Each row below holds a small network's activations on one input, seen along a few directions.
In each table, some parts of the input vary, and every possible input appears once, in random order.
Descriptions start from the smaller parts, as in this example, which fits no table here: values(3) and (point or ring(9) or (line(6) and ring(8))).
Shared parts are said once, and a part with two or three values counts as separate values.

Other details of the inputs vary at random and push rows far along two fixed directions, the same in every table; ignore that.

A family of inputs:
R1: [ 32 -17  63 -24   0  -3   5 -26 -26   9  28]
R2: [ 47 -16  23 -35 -16  10   9  -7 -15  18  43]
R3: [ 32 -18  22 -16 -20 -16  21   5  -8 -43 -12]
R4: [ 42 -28  12 -16 -15 -21  24  -6 -15 -39 -28]
R5: [ -4  16  -4   0 -10  25  -5  -5  23  48  28]
R6: [-10   1 -41   5  28 -19  11  36   4 -22  -3]
R7: [ 29 -22  38 -29 -21   3  21 -25 -19  30  19]
R8: [  1  15 -16   5 -13  21  -9 -12  -1  44  43]
R9: [ 38 -24  31 -36 -20   6   9 -10 -18  16  40]
R10: [-32  15 -19  31   1  -8  -9 -11   3 -18 -14]
R11: [-17  10   5  -3   1  22 -12 -27   0  53   2]
R12: [ -6  18 -37  26  -9   2  -2   2  11 -15  -1]
R13: [-21  12 -12  16  20   2 -22 -15   6  -9 -34]
R14: [-22 -10 -22  25  12   2  15  38  -3 -23 -24]
R15: [-11 -22 -28  20  21   8   6  36  -8 -15  -4]
R16: [-14  15  -4  -3  -9  17  -9 -33 -19  47  10]
R17: [ 32 -31  11  -9  -6 -18  13  -5  -7 -27  11]
R18: [ 25 -29  25 -12  -5 -14  21  -3   9 -22 -23]
R19: [ 31 -35  22 -14   1 -15   9   2  12 -21   4]
R20: [-17  32 -29  21  -2   0 -10   1   4 -27 -16]
R21: [-12  36   5  -6  -1  24 -21 -21 -14  35  28]
R22: [-31   5 -11  20  -5  -1   0  -3  25   0 -15]
R23: [-33  27 -18  21   7  -3 -22  -7  -3 -30 -16]
R24: [-21  11   4   2  -6  14  -7 -33 -13  44  15]
R25: [-10   9 -32   5   1   9 -14  11  27  -2   2]
R26: [ 47  -5  63 -40   8  14  -4  -6  -8   8  18]
R27: [-35  15 -21  23  17 -29 -25  33 -21 -21 -29]
R28: [-27  -3 -16  27  23   8   6  38 -10 -25 -23]
R29: [-27   9  20   6   1  16 -11 -21  10  45  18]
R30: [ -5  38   8   8   1  21 -19 -22 -13  38  29]
R31: [ 51  -9  17   0 -12 -20  25  12  -1 -53 -17]
R32: [ 36 -27  47 -42 -17   9  14  -4   6  19  26]
R33: [-35  21  -5  16  15   5 -29  -2  16 -19 -20]
R34: [ 31  -9  13 -15  30 -45  38  49 -10 -82 -35]
R35: [-17  20 -22  12  -7   8  -2  12  29  -9 -17]
R36: [-21  -1 -33  13  -9  -1  -2 -17   3   1  -5]
R37: [-23  16 -34  11  19 -28  25  41   9 -35 -27]
R38: [ -9  24  -7  -5 -24  22   1 -12  -2  40  25]
R39: [ 28 -26  35  -8   9 -17  11  -6   4 -33 -27]
R40: [-36  12  -1  28  20  -3 -23 -10  17 -14 -17]
R41: [-23  23   6  -4 -14  20 -11 -21 -12  36  23]
R42: [-14  -2 -13 -10  -9  21  -5 -23   8  53  11]
R43: [-23  -1   2  -1  -9  16  -3 -17  18  48  25]
R44: [-22  -5 -23   9  -1   2  -3 -10  21   6 -12]
R45: [-28  15 -16  23  12  -7 -17 -20  -5 -18 -19]
R46: [-24  10  18   2  14  19 -21 -30   1  46  11]
R47: [-13  23 -21  26  -4   4   0  13  32  -9 -18]
R48: [-17 -17 -24  20  15   8  11  34  -5 -14 -10]
R49: [-22  20 -26  20   9  -4 -19 -19 -10 -17 -27]
R50: [-17  -4 -35  12  -4  -3  -7 -14   1   2   4]
R51: [ 28 -27  22 -24   0 -19  -3  21 -33  34  30]
R52: [-17   7 -41   8  25 -24  21  39  10 -35 -17]
R53: [ -8  -2 -25  -9 -12  15  -9 -27 -12  47  27]
R54: [ 55  -4  24   3   1 -24  16  10  -8 -66 -21]
R55: [ 26 -21  19  -2   9 -51   4  42 -27 -51 -33]
R56: [ 39 -28  42 -36 -14   6  21 -17  -7  28   3]
R57: [-12  18 -39  12 -12   6  -3   2   9 -14  -1]
R58: [-13   0 -41   9 -11  -1  -2 -15  -2  -5 -13]
R59: [-23  13   9  -8 -19  24  -3  -9  16  46  16]
R60: [ -6  30  13   6   1  25 -13  -9  13  47  20]
R61: [ 30 -30  16  -9 -11 -18  20  -5  -5 -33   1]
R62: [-20   2  -8  -3  -6  -4 -15  14 -22  62  28]
R63: [-13  13 -28   6  -5  10  -7  10  30  -6  -6]
R64: [ 20 -29  22   6  33  -4  15  45 -25 -65 -30]
R65: [ 25 -20  40 -28 -14 -20   8  20 -35  40  20]
R66: [-17  27 -17  15   8   7 -14   9  24 -19 -22]
R67: [ 38 -18  69 -40  -7   8   9  -8  -5  12  17]
R68: [ 35 -31  20 -23  -4 -11   7  11  13 -30   0]
R69: [-15  33 -14  30  22   3 -25   5  20 -24 -23]
R70: [-23   9 -32  11 -16   2  -4  -3   6 -14  -3]
R71: [-30  33   1 -14  26  14   1  13 -21  46  27]
R72: [ 41 -35  25 -38  -5   5   8 -15  -5  28  19]
R73: [ -6  10 -31  19   3   4 -13  11  30  -3   2]
R74: [ 28 -24  23  -6 -15 -22  23  -2  -6 -36 -11]
R75: [ 29 -35  12 -17   3 -12   8  -3   9 -15  -3]
Each input here is: line(5) and (values(3) or (values(2) and line(6))).
Question: The inputs of R48 and R64 match in every part but the line(5) part. If R44 is changed in the same way as R48 into R64, which row does it become?
Answer: R46
Question: The inputs of R55 and R62 match in every part but the line(5) part. If R54 is changed in the same way as R55 into R62, which row does it become?
Answer: R12
Question: Which other rows does R73 become when the values(2) part takes its other values? List them by row number.
Answer: R8
Question: Which other rows does R43 become when the line(5) part takes its other values? List them by row number.
Answer: R19, R22, R29, R40
Question: Which other rows does R14 become when the values(3) part takes its other values? List them by row number.
Answer: R37, R65
Question: Start at R49 and move only the line(6) part, one step at a time. The first step leads to R45. Which rows follow, in order?
Answer: R1, R23, R21, R30

A family of inputs:
R76: [ -5  -2   4 -26 -13  22   6   9 -18  79  55]
R77: [ 14 -27  10   0  10 -30  10  34 -25 -34 -20]
R78: [-23  30 -30  20  -3   4 -17 -11   9  -5 -15]
R79: [ 30 -18   5  -1  -6 -19  13  -1  -3 -48 -19]
R80: [ 24 -19   0  -5   9 -22  27  46   4 -32 -12]
R81: [ -9  -5 -20   0  -5  -3   9  29  -1  17   9]
R82: [ 19 -14  19  -1   0 -13  13   4   7 -43 -26]
R83: [ 26 -21  54 -27  11  -2  17  18 -36  38  29]
R84: [-28  19 -16  17  -1  -6 -11  -5  17 -11 -16]
R85: [-29   2 -33  19   2   3  -8  -9  14  -4 -15]
R86: [-27  30 -20  21   0  -2 -19  -4  19 -13 -14]
R87: [ 21 -15   8  -5  -5 -27  11  -3   2 -43 -22]
R88: [-27  14 -38  24  -6   5  -8 -11   5  -2  -4]
R89: [ 34 -19  35 -28 -11  -6  16 -17 -11   5   0]
R90: [-27   9 -39  24  -1   5 -14 -12  11   0  -6]
R91: [ 21 -23  14  -3   7 -13   9   5  12 -45 -24]
R92: [-24  29 -18  20   1   2 -16  -5  16 -13 -24]
R93: [ 42 -19  46 -25   0   7   6  -7   1  -2  12]
R94: [-26   8 -40  23   1   1 -19 -11  14   0  -7]
R95: [ 32 -13   6  -5  -6 -24  10  -4  -3 -46 -25]
R96: [ 29 -15  17  -3  10 -12  -2   7  16 -47 -21]
R97: [ 35 -24  36 -24 -12  -2  18 -13 -11   1   5]
R98: [-32   9 -33  21  -5   5  -4  -9   9  -2 -12]
R99: [ 23 -17  -7 -11  11 -17  23  43  -4 -40  -7]
R100: [-26   0 -32  18   3  -1 -12  -9  16  -5 -16]
R101: [-32  25 -26  26   2  13 -13  -3  17  -8 -11]
R102: [-21   2 -17  16   8   0 -13  -3  22 -12 -19]
R103: [-11  11  -6   1  -3  23 -19 -19   7  41  25]
R104: [ 26  -6  20   0   2 -11   8   6   7 -49 -24]
R105: [ 36 -16  50 -30  -7  -4  14 -11  -6   0  -2]
R106: [ 43 -16  35 -22 -10   6  13 -11 -13  -2  18]
R107: [-14   5  11  -4  -7  21   0 -16   3  35  17]
R108: [-11  25   0  -2 -11  16 -16 -23  -1  40  28]
R109: [-19  12  20 -24  14  29  -6   2 -43  90  59]
R110: [  0  10  15 -26   4  28  14  19  -7  79  55]
R111: [-26  17 -35  26   3  11 -19  -7  16  -6  -8]
R112: [-12  16  -4  -3 -16   8 -11 -26  -3  43  28]
R113: [-24  24 -30  24  -3   9 -13  -8   9  -6  -9]
R114: [ 22 -24  39 -31   4  -2   7  12 -46  34  32]
R115: [-24  14  -1   7  31   1  -3  26 -22  17   7]
Question: Describe the family of inputs behind these rows.
Answer: ring(5) and (values(2) or line(6))
Question: List by row number the other rows that have the ring(5) part in common with R109.
Answer: R78, R99, R103, R106, R108, R111, R113
Question: Start at R100 and move only the line(6) part, one step at a time. The first step leads to R85. Which rows follow, in order?
Answer: R98, R97, R89, R87
Question: Which other rows does R110 become when the values(2) part takes its other values? List them by row number.
Answer: R115
